A small network was shown many inputs. Here are its activations along a few directions, one row for each input.
In each table, some parts of the input vary, and every possible input appears once, in random order.
Descriptions start from the smaller parts, as in this example, which fits no table here: values(2) and (point or ring(9) or (line(4) and ring(8))).
Shared parts are said once, and a part with two or three values counts as separate values.

Other details of the inputs vary at random and push rows far along two fixed directions, the same in every table; ignore that.

Rows:
x1: .46, .13, .30, .34, .22, .38, .09, .00, -.15, -.35, .06, -.08, -.03, -.14
x2: .34, -.02, .19, .35, .10, -.05, .14, -.09, .34, -.15, .23, -.15, -.09, -.41
x3: -.10, .33, .02, .03, -.29, -.16, .07, .29, .38, .55, -.36, .22, .07, .27
x4: -.92, -.31, -.66, -.54, -.20, -.63, -.35, -.09, -.31, .81, .09, .23, .07, .34
x5: .00, .45, .13, -.17, -.28, -.07, .07, .25, .18, .44, -.53, .24, .05, .32
x6: .39, .05, .43, .22, .16, .42, .10, -.22, -.02, -.29, .06, -.03, -.13, -.22
x7: -.12, .34, .08, -.09, -.18, -.23, .04, .33, .46, .49, -.34, .36, -.07, .32
x8: .05, .57, .20, -.03, -.26, .03, -.10, .38, -.05, .33, -.56, .31, .02, .46
x9: .41, .02, .34, .06, .17, .15, .26, -.11, .20, -.37, .13, -.02, -.12, -.21
x10: .34, -.01, .22, .31, .12, -.02, .08, -.05, .33, -.20, .19, -.08, -.05, -.43
x11: .04, -.30, .24, .18, -.01, .10, .02, -.20, .29, -.37, -.04, -.42, -.03, -.28
x12: .06, -.25, .31, .12, -.04, .12, .11, -.21, .12, -.33, -.05, -.50, -.11, -.32
x13: .46, .12, .33, .16, .11, .03, .15, -.15, .15, -.27, .09, -.14, -.09, -.38
x14: .41, -.04, .29, .16, .06, .30, .29, -.14, .03, -.26, .01, -.02, -.11, -.31
x15: .38, .07, .24, .48, .07, .20, .05, .08, .11, -.34, .26, -.12, .16, -.10
x16: -.11, .33, .04, -.04, -.29, -.13, .00, .33, .34, .50, -.42, .32, .11, .25
x17: -.54, -.59, -.69, -.25, .21, -.15, -.13, -.24, -.44, -.16, .64, .01, .12, .12
x18: -.08, .39, .18, -.28, -.04, .00, .00, .28, .15, .41, -.54, .48, -.20, .24
x19: .18, -.15, -.05, .32, -.01, .12, .03, .14, .12, -.44, -.04, -.63, .12, -.27
x20: .00, -.29, .29, .12, .08, .25, .06, -.19, .03, -.27, -.13, -.35, -.24, -.41
x21: .44, .05, .25, .24, .15, .04, .06, -.14, .32, -.33, .12, -.07, -.01, -.36
x22: -.02, .48, .32, -.16, -.29, .07, -.10, .15, .06, .38, -.52, .33, -.08, .37
x23: -.34, -.46, -.70, -.28, .12, -.28, -.14, -.17, -.74, -.02, .51, -.30, .18, -.12
x24: .41, .06, .35, .27, .06, .27, .02, -.22, .23, -.37, .16, -.07, .09, -.08
x25: .09, -.11, .14, .14, .05, .32, .21, -.03, .11, -.62, -.03, -.43, -.07, .01
x26: -.36, .18, -.21, .04, -.36, -.23, -.17, .58, .18, .37, -.50, -.25, .13, .19
x27: -.07, -.20, -.47, -.24, .26, -.18, -.15, -.30, -.81, -.01, .74, .23, .27, .16
x28: .03, .58, .11, .04, -.24, -.05, -.20, .41, .18, .28, -.46, .27, .24, .56
x29: .00, -.21, .01, .35, .04, .23, .19, .01, .31, -.48, .12, -.45, -.08, -.04
x30: .08, -.22, -.12, .43, -.05, .03, .10, .16, .14, -.26, .11, -.70, .04, -.32
x31: -.02, .38, .20, -.30, -.14, -.06, .03, .26, .16, .38, -.53, .48, -.19, .28
x32: -.12, -.43, -.57, -.31, .24, -.19, -.06, -.42, -.47, .06, .67, .33, .25, -.03
x33: -.39, .26, -.04, -.21, -.14, .16, -.06, .34, .08, .15, -.68, .04, -.15, .44
x34: .01, .48, .19, -.20, -.19, -.18, -.09, .23, .12, .45, -.54, .36, -.17, .10
x35: .33, -.09, .25, .23, .18, .10, .20, -.01, .39, -.28, .23, .05, -.08, -.26
x36: -.11, .46, .22, .01, -.33, -.07, -.17, .26, .32, .45, -.37, .29, .09, .37
x37: -.14, -.40, -.48, -.37, .36, -.06, .00, -.41, -.69, .15, .55, .37, .03, -.14
x38: -.04, .48, .14, -.20, -.08, -.13, -.12, .25, .10, .48, -.56, .36, -.17, .07
x39: .08, -.18, .06, .22, .09, .30, .13, -.02, .26, -.66, -.01, -.38, .02, .04
x40: -.94, -.31, -.61, -.59, -.19, -.60, -.41, -.06, -.32, .76, .04, .28, .10, .31
x41: -.11, -.28, -.35, -.36, .20, -.14, -.14, -.52, -.68, .05, .74, .27, .15, .07
x42: .03, -.31, .31, .11, -.02, .19, .10, -.23, .02, -.31, -.09, -.38, -.23, -.39
x43: -.39, -.48, -.71, -.27, .25, -.16, -.17, -.15, -.82, .03, .43, -.19, .05, -.19
x44: -.13, -.41, -.50, -.42, .38, -.26, -.10, -.39, -.39, -.02, .72, .44, .11, .00
x45: .32, .03, .31, .41, -.01, .19, .12, -.17, .27, -.20, .28, -.16, .00, -.15
x46: -.45, -.53, -.61, -.42, .23, -.02, -.04, -.34, -.70, -.21, .45, .07, -.04, .11
x47: -.28, .27, -.13, -.13, -.35, -.13, -.12, .49, -.07, .31, -.67, -.20, -.04, .20
x48: .39, .09, .21, .53, .06, .18, .12, .07, .17, -.29, .29, -.22, .12, -.08
Each input here is: line(6) and (values(3) or line(5)).
The inputs of x45 and x24 match in every part but the line(6) part. If x4 is changed in the same way as x45 into x24, which row does it become?
Answer: x11
The inputs of x23 and x47 match in every part but the line(6) part. If x13 is changed in the same way as x23 into x47, which row does it become?
Answer: x34
Which other rows agree with x17 in the line(6) part? List them by row number.
Answer: x10, x15, x16, x26, x35, x36, x40
Change only the values(3) part in x23. List by row number the other rows that result.
Answer: x12, x25
Change only the line(5) part in x9. List by row number the other rows that result.
Answer: x5, x13, x27, x41

Rows:
x49: .29, .58, .34, -.17, -.05, -.11, .00, .11, .16, .48, -.28, .69, -.09, .14
x50: -.20, -.27, -.43, -.15, .19, -.02, -.04, -.10, -.46, -.02, .35, .09, .04, .07
x51: -.23, -.30, -.47, -.06, .15, -.19, -.19, -.09, -.38, -.06, .45, -.09, .16, .00
x52: -.29, -.41, -.37, -.08, .01, -.21, -.08, -.24, -.23, .10, .45, -.06, .13, -.04
x53: .63, -.30, .32, .74, .20, .44, .31, -.19, .18, -.84, .49, -.75, .03, -.63
x54: .24, .53, .33, -.13, -.07, -.05, -.01, .04, .29, .40, -.19, .74, .02, .29
x55: -.16, .29, .06, -.14, -.27, -.11, .00, .37, .30, .26, -.66, -.04, -.06, .18
x56: .28, .05, -.14, -.20, .33, -.09, -.03, -.33, -.43, .14, .68, .72, .16, .06
x57: .58, -.41, .39, .56, .36, .52, .40, -.27, .13, -.88, .33, -.58, -.25, -.77
x58: -.13, .36, -.03, -.06, -.27, -.06, -.02, .44, .24, .20, -.57, -.02, .06, .39
x59: -.19, -.27, -.25, -.31, .14, -.08, -.11, -.30, -.55, .02, .23, .02, -.04, -.11
x60: -.35, -.41, -.39, -.12, .11, -.22, -.17, -.21, -.18, -.03, .41, -.08, .07, -.02
x61: -.11, .45, .17, -.09, -.30, .07, -.11, .32, .03, .22, -.62, .06, .02, .41
x62: -.20, .33, .27, -.14, -.32, .05, -.10, .22, .22, .23, -.65, .06, -.07, .37
x63: -.22, -.36, -.39, -.11, .05, -.24, -.09, -.20, -.36, .18, .38, -.11, .08, -.20
x64: .58, .22, .91, .72, -.09, .64, .42, .25, .92, -.67, -.56, -.56, -.29, -.29
x65: -.27, -.35, -.39, -.15, .13, -.25, -.18, -.14, -.30, .04, .33, -.08, .04, -.19
x66: -.24, .26, .06, -.13, -.30, -.10, .00, .33, .42, .22, -.58, .00, -.01, .35
What is each input in this table made of?
Answer: values(3) and (point or line(5))
The inputs of x61 and x59 match in every part but the values(3) part. If x53 is changed in the same way as x61 into x59, which row does it become?
Answer: x63
Which other rows agree with x54 in the values(3) part? List them by row number.
Answer: x52, x60, x62, x64, x66
